Each row below is a small network's average activation on inputs in which a field has the value named, seen along a few directions.
Values that are neighbours, or in one group, have similar rows; names and order tell nothing.

Other fields shift rows strongly along one fixed direction, in all tables alike. That doesn't count.

Field Vun:
f17: -1.23  0.36  0.42  0.12  1.40  0.81  1.71  0.99  0.19  1.09 -2.39 -0.23 -1.50  0.02  0.20
f16: -3.17 -3.52 -1.36  4.15 -5.12 -1.34 -2.73 -2.70 -0.34 -1.75  0.96 -6.45  1.36 -1.27  7.28
f5: -1.22 -1.58 -0.01  1.19 -0.99 -1.18 -1.02 -1.18 -0.08 -0.99  0.71 -1.30  0.08 -0.78  3.79
f20:  1.08  2.17  2.15 -0.97  4.41  0.96  1.70  2.90  0.40  1.32 -2.68  3.10 -2.61  0.17 -1.69
f19: -0.08 -0.91  0.50  0.57  0.41 -0.99 -2.48 -0.92 -0.85 -0.61 -0.85  0.59 -0.97 -0.90  3.40
f24: -0.30  0.24 -1.41  0.27 -0.98 -1.68 -1.07 -0.82 -0.19 -1.40  1.92 -0.13 -0.23 -0.15  0.50
f6:  3.14  0.82  0.49 -2.93  1.53  1.88  0.86  0.80 -0.18  0.98  0.48  3.40 -0.77  0.87 -4.33
f13: -3.42 -3.55 -1.00  3.54 -4.86 -1.50 -2.38 -2.85  0.58 -1.92  1.01 -5.87  1.44 -0.23  6.04
f9:  1.30  2.01 -1.71 -0.43 -1.01 -1.60 -2.13 -0.82 -0.26  0.04  1.98  1.52  0.03 -0.42  0.60
f25:  0.81  0.91  1.25 -2.01  2.95  1.24  1.61  1.68  0.16  1.27 -0.95  2.17 -1.06  0.46 -3.61
f12: -3.79 -2.72 -0.12  2.05 -3.79  0.64  1.43 -1.15  2.27 -0.04 -0.31 -5.49  2.79  0.00 -0.06
f10: -0.62 -0.48 -0.23 -0.04  0.01  1.41  1.56  0.79  0.77 -0.07 -0.57 -0.90  0.92  1.12 -1.12
f8: -2.35 -1.29  0.64  2.61 -0.70  0.04 -0.42  0.12  0.82 -0.95 -1.17 -3.80  0.76 -0.22  3.08
f22:  1.00  0.98  1.24 -0.91  4.99  0.70  0.66  1.37 -0.73  1.22 -2.80  2.13 -2.25 -0.49 -0.51
f1:  4.75  2.17  2.06 -3.72  3.92  1.10  1.37  1.24 -0.98  1.55 -0.42  6.03 -0.94  0.99 -6.13
f11:  0.16 -0.23 -1.03 -0.44 -2.13 -0.44 -0.22 -1.17  0.34 -0.19  1.84 -0.21  1.82  0.91 -1.43
f4: -2.14 -2.15 -0.36  1.47 -3.26  1.49  1.93  0.15  2.04  0.07 -0.88 -3.97  3.02  0.65  0.01
f18:  1.97  3.18  2.24 -2.39  6.98  1.55  1.51  3.49 -1.11  1.72 -3.08  4.59 -2.61  0.09 -2.80
f2:  1.89  0.98 -0.54 -1.64  0.08  0.89  0.12 -0.31 -0.05 -0.23  1.34  2.32 -0.16 -0.07 -3.19
f15:  2.48  1.28  1.47 -1.24  3.31 -0.70 -0.47  0.93 -1.88  0.58 -0.53  2.82 -2.30 -0.49  0.66
f3:  3.97  3.48  0.21 -2.90  4.71 -0.79 -0.48  1.59 -1.89  1.06  0.35  6.51 -2.75  0.09 -3.22
f21: -0.79 -0.78  0.12  0.82 -0.23  0.99  1.49  0.72  1.25  0.56 -0.48 -0.95  1.03  0.50 -1.38
f23: -0.82  0.36 -2.33  0.90 -4.10 -2.35 -1.65 -2.10  0.00 -2.13  2.46 -1.82  1.10 -0.30  2.36
f14:  0.72  0.18  0.34 -1.08 -0.55  0.96  0.69  0.36 -0.67  0.43  0.88  2.23  0.77  0.32 -3.21
f7: -3.35 -1.91 -3.04  3.02 -6.96 -2.08 -1.58 -3.11  0.40 -1.63  3.17 -6.30  3.00 -0.85  4.76
Vun is arranged as 5 separate groups.
Q: Which other values are in the same group as f18? Give them in the order they are listed.
A: f17, f20, f8, f22
Q: Which other values are in the same group as f10? Give them in the order they are listed.
A: f25, f12, f4, f21
Q: Which other values are in the same group as f13? Give them in the order they are listed.
A: f16, f5, f19, f15
Q: Which other values are in the same group as f14? Give them in the order they are listed.
A: f6, f1, f11, f2
